q_394: [135 102 109 154 112 133 118 144 129 146 110 142 138 150 104 105 133 152
 143 131 118 105 154 101 147 135 134 134 117 140 145 132 122 143 151 136
 135 144 144 101 101 152 110 138 149 102 123]
q_831: [109 144 138  83 156  89 169  77 128 124 162 134 123 112 161 153 141  84
  93  90 155 151  92 159  85  90 113  90 133  79  86 152 100 105  76  92
 140  95  83 166 172  93 151 122  80 144 105]
q_670: [162  99  67 146 143 111 119 115  82 138 116 142 104 150 132  70 117 162
 171 136 113 126 147 115 163 151 176 114 140 133 105 167  91 122 148 134
 166 168 154  97  89 167 139  96 135 106 113]
q_375: [ 75 180 189  91  96 171 111 143 181  92 153  97 140  77 147 188 136  88
  59 128 123 134  90 166  81 110  72 154 151 127 159  60 190 125 103 142
  63 104 115 179 176  69 100 127 133 179 198]
q_343: [138 144 106 132 128 156  89 148  98  96 127 103  92 117 151  98 100 155
 150 167  86 145 122 146 158 174 169 148 173 156 126 111 154 119 152 160
 107 168 178 122 106 138 134  80 157 152 179]
q_308: [153 101  91 147 125 125 118 125 111 143 111 141 122 145 121  92 125 155
 156 135 126 114 150 109 153 140 151 128 125 137 128 151 104 125 147 139
 157 157 145 102 101 159 122 117 135 105 120]
q_700: [148 151 182 111  87 192  81 150 160  80  98  67  98  75 126 163  79 119
 104 177 148 124 106 135 130 152 104 192 108 171 161  59 185  91 137 176
  88 122 133 129 136 106 108 125 119 153 162]
q_800: [145 132 122 142 151 136 135 155 129 140 119 132 155 150  86 148 130 119
 138 117 119 125 138 100 128 121 112 117  91 128 134 117 140 166 133  95
 107  86 110 115 117 125 141 177 138 111  80]
q_238: [181 122  69 141 139 146  78 133  60  95 105  98  62 121 150  60  74 175
 184 181  90 145 160 131 185 194 201 145 163 166 105 135 126 102  58 169
 141 190 186  92  75 165 148  57 147 134 151]
succ: [57]  [147]
[134 166 168]  q_670
[145 132 122 143 151 136 135]  q_394
[ 75 180 189  91  96 171 111 143 181  92 153  97 140  77 147 188 136  88
  59 128 123 134  90 166  81 110  72 154 151 127 159  60 190 125 103 142
  63 104 115 179 176  69 100 127 133 179 198]  q_375

q_660: [204  72 138  95 151]
q_876: [ 94 138  95 112  95]
q_438: [204  94 138  95  73]
succ: [72]  [138]
[204  94 138  95]  q_438
[ 94 138  95  73]  q_438
[204  72 138  95 151]  q_660
[ 94 138  95 112  95]  q_876
[95 73]  q_438

q_539: [114 177  73 133 134  71]
q_693: [150 148 126 115 179  96]
q_838: [156 128 115 126  96 179]
succ: [150]  [148]
succ: [148]  [126]
succ: [133]  [134]
[ 73 133]  q_539
[128 115 126  96]  q_838
[126 115 179  96]  q_693

q_306: [ 96  97 124 127 104  91 123 108 100  92 102 101  95 104 117 104 102 111]
q_68: [112 111 101 102 116 117 100 113 114 115 116 116 104 114  95 117 116  99]
q_895: [110 143  57  64 129 119  67 115 129 110 119 117 110 115  73 121 117 158]
[112 111 101 102 116 117 100 113 114 115 116 116 104 114  95 117 116  99]  q_68
[111 101]  q_68

q_801: [167 158 154 144 126]
q_498: [155 144 150 166 131]
q_248: [137 170 112 122 166]
q_976: [178 163  93 145  95]
q_737: [137 170 150 141 122]
q_463: [142 190 116 145  92]
q_840: [147 170 150 166 122]
[154 144]  q_801
[166 122]  q_840

q_858: [115 100 106 100 118 119  95 106 100 109 116 116 112 100 107]
q_12: [124 108 107 121 114 114 103 106 122 117 110 115 100 114 173]
q_34: [125 110 110 110 120 125 103 100 110 105 112 118 115 111 107]
q_575: [110 101 131  89 159 146 113  42  95 116 160 152 139  70  98]
q_409: [ 96 122 107 121 114 114 103 106 122 117 110 115 100 114 119]
q_200: [115 100 106 100 118 119  95 106 100 109 116 116 115 107 113]
q_49: [ 96 110 110 110 120 125 103 100 110  84 166 158 146  56  68]
q_440: [ 78 127 108 125 138 149  82  50 121 129 128 126 126 108 121]
q_655: [100 137 112 114 122 102 109  73 133 142 126 126  97 108 133]
[124 108 107 121 114 114 103 106 122 117 110 115 100 114 173]  q_12
[127 108]  q_440
succ: [84]  [166]
[ 78 127 108 125 138 149  82  50 121 129 128 126 126 108 121]  q_440
[112 100]  q_858
[ 96 110 110 110]  q_49

q_209: [128 128 131 128 129 132 129  61 149]
q_70: [128 131 128 129 132 129 129 126 151]
q_199: [126 166 170 167 155 175 141  94 151]
q_171: [128 127 131 128 129 142 129 129 126]
succ: [175]  [141]
succ: [94]  [151]
[127 131 128 129 142 129 129 126]  q_171
succ: [141]  [94]
[128 131 128 129 132 129 129 126 151]  q_70

q_81: [114 145 120 145 136 120 120 134]
q_410: [ 93 150 112 138 114 141 125 154]
q_807: [ 54 165  96 149 108 152 138 163]
q_115: [139 115 134 117 136 122 122 118]
q_257: [113 138 117  94 127 135 126 130]
q_603: [139 115 134 121 136 122 122 118]
q_20: [109 138 122 136 116 143 129 150]
q_921: [117 114 116 129 148 121 131 122]
q_317: [118 134 131 117 131 155 115 138]
q_589: [129 121 127 126 127 128 119 122]
succ: [152]  [138]
[139 115 134 121 136 122 122 118]  q_603
[121 136 122 122 118]  q_603
succ: [93]  [150]
succ: [149]  [108]

q_945: [107 130 100 146 170 127 116 135 148 131 116 114 155 146 115 104 128 151
 141]
q_393: [132 138 100 122 141 157 155 108 161 121  83 117 171 139 133  54 123 127
 126]
q_527: [107 130 100 146 170 115 116 135 148 131 116 114 148 142 110  79 135 152
 149]
q_664: [115 140 103 157 157 145 109 123 163 155 114  88 155 130 130  93 126 120
 149]
q_23: [130 100 146 170 129 150 145 145 168 136  96 107 154 163 121  63 155 145
 150]
[132 138 100 122 141 157 155 108 161 121  83 117 171 139 133  54 123 127
 126]  q_393
succ: [122]  [141]
[130 100 146 170 127]  q_945

q_741: [110 114 136 157 134 146 116 107 141 144 128]
q_868: [146 120 125 138 149 107 168 124 138 133  92]
q_344: [133  73 127 168 107 149 138  72 144 163  51]
q_149: [119 107 123 149 117 134 149 111 137 137 103]
q_472: [128 128 133 142 139 143  96 121 138 135 123]
q_870: [137 137 130 104 122 111 132 129 114 122 147]
q_441: [119 128 129 127 143 132 150 154 131 137 103]
[168 107 149 138]  q_344
[137 137 130 104 122 111 132 129 114 122]  q_870
[119 107 123 149 117 134 149 111 137 137 103]  q_149
[136 157 134 146 116 107 141]  q_741
succ: [150]  [154]

q_235: [139 136  63  99]
q_585: [ 94 177  81 132]
q_933: [139 136 130  99]
[139 136 130  99]  q_933
succ: [81]  [132]

q_413: [105 112 175  76 116 161  81  91 120 134 120 131 121 183 119 122 140 190
  76 161 139 135 128 129 105 134 115 127 120 121 124 115  92 129 138 160
 137  89 151]
q_532: [138 128 130 146 131 100 140  91 125 125 139 130 121 119 148 107 143 194
 132 118 123 117 128 147  58 135 146 125 120 153 119 118  72 168 132 142
 142 139 107]
q_156: [ 91 125 139 146 131 140 130 128 138 100 125 130 120 125 107 143 148 194
 132 118 123 117  82 147 133 130 146 125 120 153 119 118  72 168 132 142
 142 139 107]
[ 91 125 139 146 131 140 130 128 138 100 125 130 120 125 107 143 148 194
 132 118 123 117  82 147 133 130 146 125 120 153 119 118  72 168 132 142
 142 139 107]  q_156
[107 143 148]  q_156
succ: [133]  [130]
[138 128 130 146 131 100 140  91 125 125 139]  q_532
[123 117  82]  q_156
[105 112 175  76 116 161  81  91 120 134 120 131 121 183 119 122 140 190
  76 161 139 135 128 129 105 134 115 127 120 121 124 115  92 129 138 160
 137  89 151]  q_413
succ: [82]  [147]

q_845: [ 94 106 136  89 138 162 166  98 171 125  93 103 113 139  98 166  73 148
 130]
q_397: [166  74 169 152  87 158 138 142  88 158 165 108 184  94 160 156 127 118
  75]
q_607: [146  96  80 198 165  71 128 172 160 123 126 105 142 170 140 116 154 167
 160]
succ: [106]  [136]
[ 71 128 172 160]  q_607
[ 98 171 125]  q_845
[166  73]  q_845
succ: [170]  [140]

q_295: [137 172 149 121 163 156 117 143 151 138]
q_105: [127 144 127 108 140 114 127 125 118 160]
q_460: [130 134 137 130 140 142 117 142 151  98]
q_215: [125 107 129 166  99 135 114 150 155  55]
q_353: [149 121 163 156 117 143 151 133  96 159]
q_551: [134 145 166 132 136 155 115 150 160  54]
q_501: [137 145 126 104 138 113 119 130 118 161]
[149 121 163 156 117 143 151 138]  q_295
succ: [113]  [119]
succ: [144]  [127]
succ: [104]  [138]

q_757: [155 120 117 115]
q_193: [106 110 164  99]
q_490: [136  59 128 110]
q_503: [170 182 114 153]
q_214: [138 116 138 110]
q_964: [154 134 144 177]
[120 117 115]  q_757
succ: [106]  [110]
[134 144 177]  q_964
succ: [120]  [117]
succ: [182]  [114]

q_797: [ 95 181  77  99 115 187]
q_817: [164  87 163 106 182 116]
q_770: [ 79  94 152 151 121  92]
q_841: [170  94 180 151 121  92]
q_55: [ 94 180 151 180 169  92]
[163 106 182 116]  q_817
[ 94 180 151 121  92]  q_841
succ: [170]  [94]
[170  94 180 151 121  92]  q_841
[152 151]  q_770
succ: [152]  [151]
succ: [164]  [87]

q_95: [116 146  91 129 198 139 128 128 111 146 162 137 214 144 119  94 139  96
  82 174 157  79 157 111 138 157  87 115 181  98 137 107  93 129 128 117
 138 135 130 101 152 154 166 157  85 127 118 127]
q_16: [116 146  91 129 198 139 128 128 111 146 162 137 214 144 119  94 139  96
  82 174 157  79 157 111 138 157  87 115 181  98 137 107 127 158 143  86
 127 165 197  82 107 116 183 143 103 106 127 155]
q_616: [149  79 107 129 198 139 128 128 111 146 162 137 214 144 119  94 139  96
  82  81 157  79 157 111 138 157  87 115 181  98 137 107 127 158 143  86
 127 165 149  82 107 116 103 143 103 106 127 155]
succ: [166]  [157]
succ: [183]  [143]
[197  82 107]  q_16
[116 146  91 129 198 139 128 128 111 146 162 137 214 144 119  94 139  96
  82 174 157  79 157 111 138 157  87 115 181  98 137 107  93 129 128 117
 138 135 130 101 152 154 166 157  85 127 118 127]  q_95

q_593: [ 73  90 111 115]
q_129: [100 137  85 110]
q_400: [ 84 145 102 137]
[102 137]  q_400
succ: [111]  [115]
succ: [84]  [145]
succ: [100]  [137]

q_978: [103  87 107 106 110]
q_808: [107  85 102 101  87]
q_208: [102  99  53  63  53]
q_677: [ 96 108 116 125  86]
q_50: [98 53 63 52 44]
q_779: [ 70  80 102 101  57]
[102  99  53  63]  q_208
[102  99]  q_208
[107  85 102 101  87]  q_808
succ: [99]  [53]

q_420: [130 131 149 109 103]
q_69: [173 108 145  59 134]
q_21: [141 144 142  98  66]
q_102: [150 163 145  85 101]
q_310: [110  66 123 148 148]
q_224: [192 110 158 144 164]
succ: [131]  [149]
succ: [108]  [145]
succ: [130]  [131]
succ: [109]  [103]
[144 164]  q_224

q_960: [115 114 105 118 124 142 151 127 129 116 140 120 125 126 146 119 127 151
 142 111 127 138 141 133 103 126 133 125 128 130 120 136 121]
q_727: [134 116 111 147 130 149 159 135 121  87 142 127 136 138 150 109 151 159
 156 107 120 143 114 135  96 136 133 135 110 127 134 106 122]
q_389: [178 126  98 127 129 142 127 124 151 116 138 108 113 139 117 154  82 116
 119 109 102 159 130 133 134 137 140 155 153 134 152 151 141]
q_271: [115 114 105 118 124 142 151 127 129 116 140 120 125 126 146 119 127 151
 142 111 127 138 141 133 103 126 133 125 128 130 141 114 127]
q_504: [135 151 154 151 115  91 120  92 120  98 137 130 143 152 142 105 147 117
 144 113 114 103 110 104 138 148 184  93 120 128  96 149 123]
q_846: [126 114 108 134 127 146 155 131 124 100 141 125 131 132 148 113 141 155
 150 109 122 140 126 135  99 131 133 131 118 129 136 110 124]
q_272: [146 123 130 131 128 127 125 136 126 127 128 135 131 136 123 136 130 140
 120 159 136 118 134 140 126 129 130 130 113 124 129 132 114]
q_633: [127 136 114 132 127 137 129 128 144 106 139 132 127 133 150 105 123 140
 137 127 137 119 124 129 131 113 131 134 132 125 127 138 123]
q_994: [128 115 108 138 128 147 157 132 124  96 141 125 133 134 148 112 144 156
 152 109 121 141 123 134  99 132 133 132 116 128 136 109 124]
q_864: [103 112 100 100 121 137 146 122 134 134 138 116 118 118 145 125 112 146
 133 114 130 136 159 132 108 119 133 118 140 131 145 118 130]
q_578: [145 141 113 127 121 151 130 116 147  99 154 130 113 126 145 100 108 147
 137 108 132 124 123 132 114  96 125 140 138 113 144 143 127]
q_471: [146 123 130 131 128 127 125 136 126 127 128 132 131 136 123 136 130 140
 120 159 136 118 134 129 130 129 130 130 113 124 129 132 114]
[115 114 105 118 124 142 151 127 129 116 140 120 125 126 146 119 127 151
 142 111 127 138 141 133 103 126 133 125 128 130 141 114 127]  q_271
[ 91 120  92 120  98 137 130]  q_504

q_75: [113 162 123 190 137]
q_57: [185 139 120 150 116]
q_14: [139 122 150 137 161]
[113 162 123]  q_75
[123 190 137]  q_75
succ: [162]  [123]
[139 120 150]  q_57
[122 150 137]  q_14
succ: [123]  [190]
succ: [122]  [150]

q_329: [139 191 141 127 141 146 128 128 107]
q_341: [139 191 141 127 141 146 129 156 104]
q_905: [147 177 117 171 117 154 111 105 114]
q_401: [200  89 104 129 179 168 114 125 148]
q_367: [156 146  83 144 140 155 125  99  84]
q_8: [110 148 136 166 143 154 123 151 129]
q_304: [127 141 127 191 138 152 128 128 107]
[191 138]  q_304
succ: [166]  [143]
[127 141 127 191 138 152 128 128 107]  q_304
[139 191 141 127 141 146 128 128 107]  q_329
succ: [171]  [117]

q_662: [128 129 128 124 185]
q_851: [116 144 160 125 188]
q_299: [128 128 128 128 185]
q_176: [144 160 126 125 189]
q_356: [128 128 128 124 192]
q_774: [117 128 158 125 185]
q_939: [117 144 164 125 191]
q_631: [128 128 128 128 191]
succ: [158]  [125]
[144 160 125]  q_851
[117 128 158 125]  q_774
[128 128 128 124]  q_356
[116 144 160 125 188]  q_851
succ: [164]  [125]

